These are the activations of a small neural network, seen along a few directions. Each row is one input.
Each table varies a few parts of the input and shows all the possible inputs, shuffled.
Descriptions start from the smaller parts, as in this example, which fits no table here: line(6) and (point or (values(2) and ring(5)) or line(11)).
Shared parts are said once, and a part with two or three values counts as separate values.
(in the rows, 128 means zero)

Other details of the inputs shift rows strongly along three fixed directions, in all tables alike. That doesn't count.

Rows:
R1: [ 98 137 163  64 143 164 164 113 133 137 169  97  96]
R2: [148 121  95 176 119 102 116 157 110 110  74 145 125]
R3: [114 130 153 103 120 128 106 123 147 154 143 142 151]
R4: [158 140 105 176 117 104 126 139 122 136  81 136 123]
R5: [ 76  81 130  94 159 169 143 131 153 102 154 112 119]
R6: [137 146 154 102 119 135 123 103 134 166 166 119 135]
R7: [ 99 106 109 151 135 133 132 142 102  75  89 124 108]
R8: [ 73 143 177  70 130 170 146 105 117 165 130  91  77]
R9: [136 152 140 116 102 135 143 119  96 155 127 103  93]
R10: [159 132  98 184 120  99 128 145 107  90  82 138 132]
R11: [125 128 106 157 113 132 150 142  78  87  82 102  77]
R12: [180 149  95 190 118  88 123 149  89 101  75 143 120]
R13: [161 110  98 158 148 103 127 151 153  97 132 156 164]
R14: [ 97 123 126 126 104 145 147 137  98 128  96  97  76]
R15: [104 139 154  81 123 138 126 123 152 158 191 132 146]
R16: [104  62  94 148 128 135  94 158 127  56 135 158 165]
R17: [116 116 110 152 124 135 139 143  80  83  93 112  82]
R18: [164 140 102 184 124  91 117 137 131 123  86 145 145]
R19: [115 121 142  83 149 149 145 118 152 127 176 120 132]
R20: [154 119  90 190 122  98 111 153 134 104  78 154 151]
R21: [154 168 162 103 106 122 123 108 128 179 154 126 139]
R22: [132 173 165  86 108 142 144 104  92 185 141  96  80]
R23: [169 176 151 123 111 110 124 110 124 172 139 129 139]
R24: [171 187 143 151 111  98 134 121 121 181  88 126 114]
R25: [145 138 108 166 130 106 125 134 114 127  86 134 117]
R26: [127  89  90 144 143 129 136 156 126  52 130 141 138]
R27: [110 134 127 123 111 147 149 130  85 111 108  93  79]
R28: [ 70 119 163  69 121 169 134 111 124 160 150 100  94]
R29: [173 160 132 139 104 103 117 124 122 156 131 137 147]
R30: [124 125 153  86 154 145 138 112 170 159 180 126 142]
R31: [192 184 134 146 137  89 142 130 138 169 107 135 131]
R32: [ 99  97 103 160 129 136 134 142 115  85  90 117 104]
R33: [119 157 166  96 128 140 139  93 135 172 148 107 119]
R34: [ 76  80 117 100 145 171 159 141 112  60 147 101  87]
R35: [ 79  83 107 112 128 147 120 155 144  84 166 145 155]
R36: [ 68 114 132 117 128 164 151 135  87 109  86  87  50]
R37: [116 109 131 115 134 145 125 108 145 130 159 126 146]
R38: [150 128 106 175 134  97 110 138 129 118  94 149 140]
R39: [164 160 133 149 133  99 117 112 130 160 122 138 138]
R40: [164 190 131 134 105  92 137 141 115 163 126 134 125]
R41: [166 154 133 153 127  95 111 117 155 159 121 152 167]
R42: [165 163 151 121 117 106 111 110 159 196 142 141 162]
R43: [146 154 120 162  97 102 133 148 100 132  71 123 103]
R44: [201 178 134 150 114  93 123 107 130 182 135 140 146]
R45: [169 114  84 178 146  96 127 163 145  87 102 159 159]
R46: [174 188 150 129 117 107 140  99 119 185 126 113 116]
R47: [156 140 138 113 153 117 124 118 176 163 159 144 169]
R48: [158 130 129 114 150 119 131 122 170 149 170 147 168]
R49: [ 87 140 168  69 124 170 145 103  98 153 155  85  74]
R50: [104 119 127 116 114 145 131 138  90 104 118 112  97]
R51: [171 177 134 150 120  99 134 109 122 169 110 122 124]
R52: [113 116 103 157 110 133 147 152  91 104  68 105  77]
R53: [ 92  37  85 149 155 139  85 148 163  35 149 173 204]
R54: [ 81  31  89 149 137 135  76 163 166  51 139 177 197]
R55: [137 155 145 123 116 134 146 110 102 150 127 100  89]
R56: [121 146 144 123 126 135 143 105 118 151 127 102 100]
R57: [ 70 100 123 118 138 160 142 127 101  87 110 101  88]
R58: [124  98 121 129 149 127  97 113 167 125 162 159 187]
R59: [159 155 116 165 123 103 136 131  90 124  87 120  97]
R60: [ 69  69 151  50 160 182 127 114 180  93 224 135 170]
R61: [ 69  96 129 115 119 162 141 143 112  95 102 103  93]
R62: [130  94 120 105 155 137 122 126 178 114 189 152 178]
R63: [187 183 138 151 123  87 123 116 116 162 109 140 137]
R64: [153 142 129 134 127 120 121 117 119 142 134 135 131]
R65: [ 98 132 162  59 150 164 159 108 149 151 180  99 111]
R66: [ 81  93 122 117 111 163 139 139  94  87 125 100  90]
R67: [ 87  44 103 112 170 159 112 140 191  78 174 156 188]
R68: [ 90 118 128 125 135 144 135 127 112 112 103 110  95]
R69: [109 124 111 149 116 128 139 155  85 101  64 109  77]
R70: [154 117 124 150 134 106  90 122 183 151 147 170 198]
R71: [127 158 164 100 114 135 136 107 132 192 136 104 105]
R72: [ 55  57 113 115 145 172 117 138 140  81 129 130 128]
R73: [154 107  83 194 129  97 110 146 140  99  92 158 161]
R74: [138 162 156  97 113 140 140  99 115 179 153 103 107]
R75: [143 137 110 163 103 105 124 148 113 125  84 130 121]
R76: [148 109  88 186 132  97  98 157 136  94  82 167 162]
R77: [126 117 151  83 157 138 126 116 187 140 195 148 183]
R78: [142 134 153  93 153 130 128 116 182 159 178 146 172]
R79: [ 59 106 133 104 115 164 144 142  89 102  97  91  64]
R80: [ 70 117 164  75 114 168 137 111 131 157 152  94  97]
R81: [ 72 114 135 103 120 168 150 136  74  86 108  91  65]
R82: [159 132  94 175 117 101 116 153  94  91  88 143 129]
R83: [184 121 112 135 146 101 110 126 175 127 179 174 200]
R84: [170 156 152 114 118 105  95 115 147 170 165 162 183]
R85: [126  90 128 100 163 141 116 122 196 132 192 157 191]
R86: [120 150 154 105 124 144 149 100 114 157 139  93  92]
R87: [169 177 160 119 119  98 109 114 146 197 130 147 153]
R88: [110  77 144  94 146 149  84 105 201 120 216 172 229]
R89: [143 168 141 116 112 105 127 138 136 153 150 144 148]
R90: [107  96 107 148 130 137 124 148 101  63 105 134 119]
R91: [178 136  93 180 118  92 110 147 105 109  99 154 145]
R92: [108 131 127 124 128 146 150 122  87 117 106  96  74]
R93: [125 119 102 144 136 132 165 154  96  78 101 105  75]
R94: [123 150 155 101 129 141 140  90 136 178 153 105 116]
R95: [171 193 156 129 112  98 130 115 113 205 104 119 101]
R96: [124 100 109 158 141 113  99 140 150  95 113 164 172]
Description of these inputs: line(4) and (point or line(5) or (values(2) and line(9))).
Q: Changing only the line(4) part turns R32 into R18. The same change can be made to R30. Which row results?
A: R45
Q: Changing only the line(4) part turns R77 into R48. The same change can be made to R89. Which row results?
A: R35
Q: Start at R60 and move only the line(5) part, one step at a time. The first step leads to R1. Which rows follow, in order?
A: R77, R78, R31

Rows:
R97: [173 156 160 110 145 112  98  78 192 226 175 149 192]
R98: [166 197 129 161  93  90 157 141  81 175  64 103  68]
R99: [ 93  39  75 158 128 138  91 171 136  31 135 160 174]
R100: [123  78 104 163 145 116 104 138 157  88 108 158 171]
R101: [186 199 119 170 102  83 142 147  61 143  60 111  75]
R102: [ 48  91 142  95 153 183 146 110 115 115 116  89  76]
R103: [112  65  88 164 138 133  99 141 125  36 128 156 171]
R104: [132 113 143 114 134 132  91 115 196 162 175 161 197]
R105: [123 190 217  30 116 168 145  39 132 243 219  77 103]
R106: [140  98 125  84 177 143 147 120 200 118 228 146 189]
R107: [ 56 102 145  94 130 180 158 111 112 122 117  71  58]
R108: [219 155  71 226 106  45  97 177 110  98  55 186 164]
R109: [ 17  78 153  59 134 213 152 116  89  75 154  78  61]
R110: [161 149 157 120 140 104  93 106 190 191 165 171 202]
R111: [178 168 151 107 111  98  92 105 178 208 186 169 194]
R112: [189 217 136 160  98  79 149 140  79 176  57 116  81]
R113: [154 165 114 127 155 126 206 151  87  94 100  88  44]
R114: [ 93  42  73 164 125 132  96 179 150  37 117 169 188]
R115: [ 64  96 140  92 119 184 150 122  87  96 141  87  75]
R116: [133 162 118 163 111 101 147 154  85 125  60 116  76]
Q: Changing only one part turns R114 into R112. The same change can be made to R105. Which row results?
A: R103
Q: What do these inputs look like to the network?
A: values(2) and (point or line(9))
Q: Change only the values(2) part in R115. List by row number the other rows that result.
A: R109
Q: Change only the values(2) part in R97. List by row number the other rows that result.
A: R102

Rows:
R117: [114 114 109 147 106 127 126 143 110 106 111 125 119]
R118: [129 168 159  91 102 138 146 115 110 198 139  91  78]
R119: [152 126 138  97 155 131 123 111 151 146 180 143 152]
R120: [171 172 122 144 115  81 124 170 107 111 106 160 142]
R121: [174 150  89 178 135  94 151 150 103  98  95 130 108]
R122: [129  94 110 128 153 133 124 131 138  85 154 144 150]
R123: [122 132 143  88 137 118 104 151 152 123 180 170 178]
R124: [192 158 116 138 146  95 139 130 157 158 154 149 156]
R125: [115 103 120 135 136 129 124 143 152 129 114 137 134]
R126: [123 120 109 166 129 113 114 136 123 111  87 139 132]
R127: [ 95  78 134  98 128 158  84 120 148 123 179 150 168]
R128: [205 165  97 177 132  84 158 150 121 119  93 135 124]
R129: [157 150 138 140 134 100  94 111 145 178 125 153 161]
R130: [114 119 112 150 101 130 135 144 100  96  95 114 107]
R131: [126 125 104 153 102 121 136 152  98 112  92 117  98]
R132: [133 148 156  82 143 151 160 105 112 146 151  97  86]
R133: [145 119 123 114 155 127 131 120 175 127 183 147 172]
R134: [131 128 142 128 137 118  92 108 162 159 143 154 176]
R135: [ 95  85 108 145 135 143 117 145 112  84  84 127 114]
R136: [130 163 145 126 100 126 127 115  87 162 119 109  93]
R137: [161 182 142 110 133 126 182 120 113 165 127  92  76]
R138: [122 161 152  92 137 148 175 107 114 144 147  86  79]
R139: [138 180 181  86 125 131 149 100 146 225 134 102  99]
R140: [145 123  96 163 141 114 141 147 100  80 107 128 109]
R141: [174 153 144 132 106 110  97 114 129 167 136 148 158]
R142: [132 146 119 135 117 108 136 178  92  74  96 141 116]
R143: [125 151 160  93 105 138 134 110 134 176 149 109 121]
R144: [110 106 115 148 134 128 110 133 120 110  95 135 127]
R145: [160 147 114 166  97 111 121 142  76 123  76 124  97]
R146: [155 128 101 159 139 112 148 142 124  82 114 131 130]
R147: [111 112 105 153 107 125 119 143 104 100 110 130 121]
R148: [147 136 118 160 127 104 125 140 144 141  92 142 137]
R149: [164 133 131 127 146 117 126 116 144 122 155 144 159]
R150: [ 33  50 106 128 142 172 125 146 131  52 108 120 115]
R151: [161 113  91 156 143 117 154 160 134  84 114 135 133]
R152: [111 115 119 138 110 131 112 129 112 117 130 131 131]
R153: [137 171 156 110 101 123 131 103 114 185 140 112 113]
R154: [151 150 129 149 101 108 114 121 114 143 121 135 142]
R155: [112 116 127 143 131 127 113 124 140 116 108 136 146]
R156: [173 162 125 132 136 115 157 127  92 135 110 113  82]
R157: [118 114 126 135 108 135 108 128 109 115 124 132 133]
R158: [153 150 139 138 134 102 108 114 170 177 133 153 168]
R159: [ 58 134 167  86 125 177 153 105  94 139 104  70  55]
R160: [ 70  60 128 101 153 163  92 124 158 109 152 145 159]
R161: [121 156 136 131  98 134 137 125  63 145  96  97  63]
R162: [150 147 123 157  99 108 117 127 106 128 106 133 135]
R163: [154 167 145 134 130 102 118 112 154 193 125 139 141]
R164: [ 70 116 154  88 110 170 129 110 101 132 148  98  96]
R165: [ 85  95 108 128 112 149 134 150 105  97 114 110  95]
R166: [ 83  93 120 117 116 150 120 135 126 108 143 123 127]
R167: [ 85  97 132 118 111 154 112 125 114 102 139 123 132]
R168: [104 107 110 158 129 130 132 146 128  92  80 126 118]
R169: [161 135 114 133 150 113 136 129 157 131 161 144 155]
R170: [ 97  81 127 121 142 147 101 127 146 106 123 141 154]
R171: [152 150 136 146 100 112 109 120 111 141 119 135 142]
R172: [183 156 115 149 141  95 136 125 144 135 143 145 153]
R173: [117  86 116 101 162 147 132 130 182 106 191 146 174]
R174: [146 146 129 155 127 104 111 120 139 147 104 143 149]
R175: [108  98 138 118 143 135  90 113 166 134 147 153 179]
R176: [159 126  91 170 140 107 140 150  94  82  98 133 107]
R177: [140 139 120 166 124 106 113 131 118 127  82 136 131]
R178: [ 83 117 128  98 142 171 186 131 103  90 130  77  59]
R179: [ 93 144 154  95 102 155 150 114 103 151 131  87  81]
R180: [101 101 139 107 118 149  98 114 132 129 162 139 153]
R181: [139 124 136 121 114 130  97 119 128 148 146 144 149]
R182: [ 83  86 127 126 139 147 110 126 162 101 130 140 160]
R183: [143 144 134 145 132 106  99 117 140 161 118 147 153]
R184: [146 130 136 115 113 120 108 125 157 168 161 142 161]
R185: [186 147 116 132 145 106 145 135 155 150 151 142 150]
R186: [111 135 168  60 147 170 160  98 121 144 168  92  88]
R187: [ 90 165 155  77 117 144 164 153  73 116 118  97  56]
R188: [159 121  90 158 140 117 162 162 120  89 104 125 111]
R189: [150 128  98 165 138 113 150 144 107  77 104 125 114]
R190: [114 150 171  72 107 152 140 107 134 192 162  96 105]
R191: [ 84  81 134 112 147 149 104 121 187 119 157 149 180]
R192: [167 176 152 115 136 116 148 104 123 161 148 115 118]
R193: [167 141 110 162 136 106 141 137 111  93 109 130 126]
R194: [160 152 141 138 129 103 117 120 167 175 121 147 161]
R195: [ 81  86 114 130 140 146 127 145 142 106 113 128 119]
R196: [149 140 111 157  99 108 130 146 109 129  96 125 117]
R197: [189 147 108 141 146 100 143 141 150 147 145 146 147]
R198: [140 139 145 121 108 119 105 109 149 156 157 143 172]
R199: [ 82  85 116 128 114 150 112 132 118  89 137 130 137]
R200: [ 99  77 109 117 159 149 127 131 151  74 173 139 155]
R201: [164 174 126 146 128 113 171 126  88 120  98  98  77]
R202: [106 143 161  70 145 166 174 103 136 144 171  87  94]
R203: [105 108 110 148 131 130 135 148 128 110  88 125 108]
R204: [ 46  65 108 131 141 163 124 144 128  70 107 121 112]
R205: [ 97 138 154  90 101 160 157 125 101 150 122  78  67]
R206: [133 136 143 130 134 115 104 110 171 161 139 150 173]
R207: [111 112 137 121 143 128  94 110 169 149 152 153 175]
R208: [134 120 138 126 134 123 119 129 170 153 128 142 157]
R209: [ 70  57 122 109 151 162  97 129 152  96 140 142 154]
R210: [105 162 176  77 103 150 139  91 120 186 159  95 104]
R211: [159 127 119 137 146 116 129 126 133 109 142 141 147]
R212: [ 98  88 124 120 144 141 116 139 165 130 137 142 147]
R213: [176 150  94 178 134  94 149 145 100  95  94 129 110]
R214: [105 133 171  86 136 149 111  91 151 174 151 122 143]
R215: [105 113 124 138 103 145 124 134  85  97 101 113 100]
R216: [182 153 121 147 142  97 126 122 136 133 143 146 153]
Q: What do these inputs look like to the network?
A: line(4) and (point or (values(3) and line(8)))
Q: Changing only the line(4) part turns R153 into R198. The same change can be made to R122. Which row results?
A: R149
Q: Changing only the line(4) part turns R187 into R123. The same change can be made to R125. Which row results?
A: R212
Q: Changing only the line(4) part turns R154 into R199. The same change can be made to R206. Which row results?
A: R150
Q: Change only the values(3) part in R154. List by row number the other rows that result.
A: R174, R189
Q: Change only the values(3) part in R168. List by row number the other rows that result.
A: R130, R202
Q: Change only the line(4) part in R135. List by row number the other rows that result.
A: R160, R170, R209
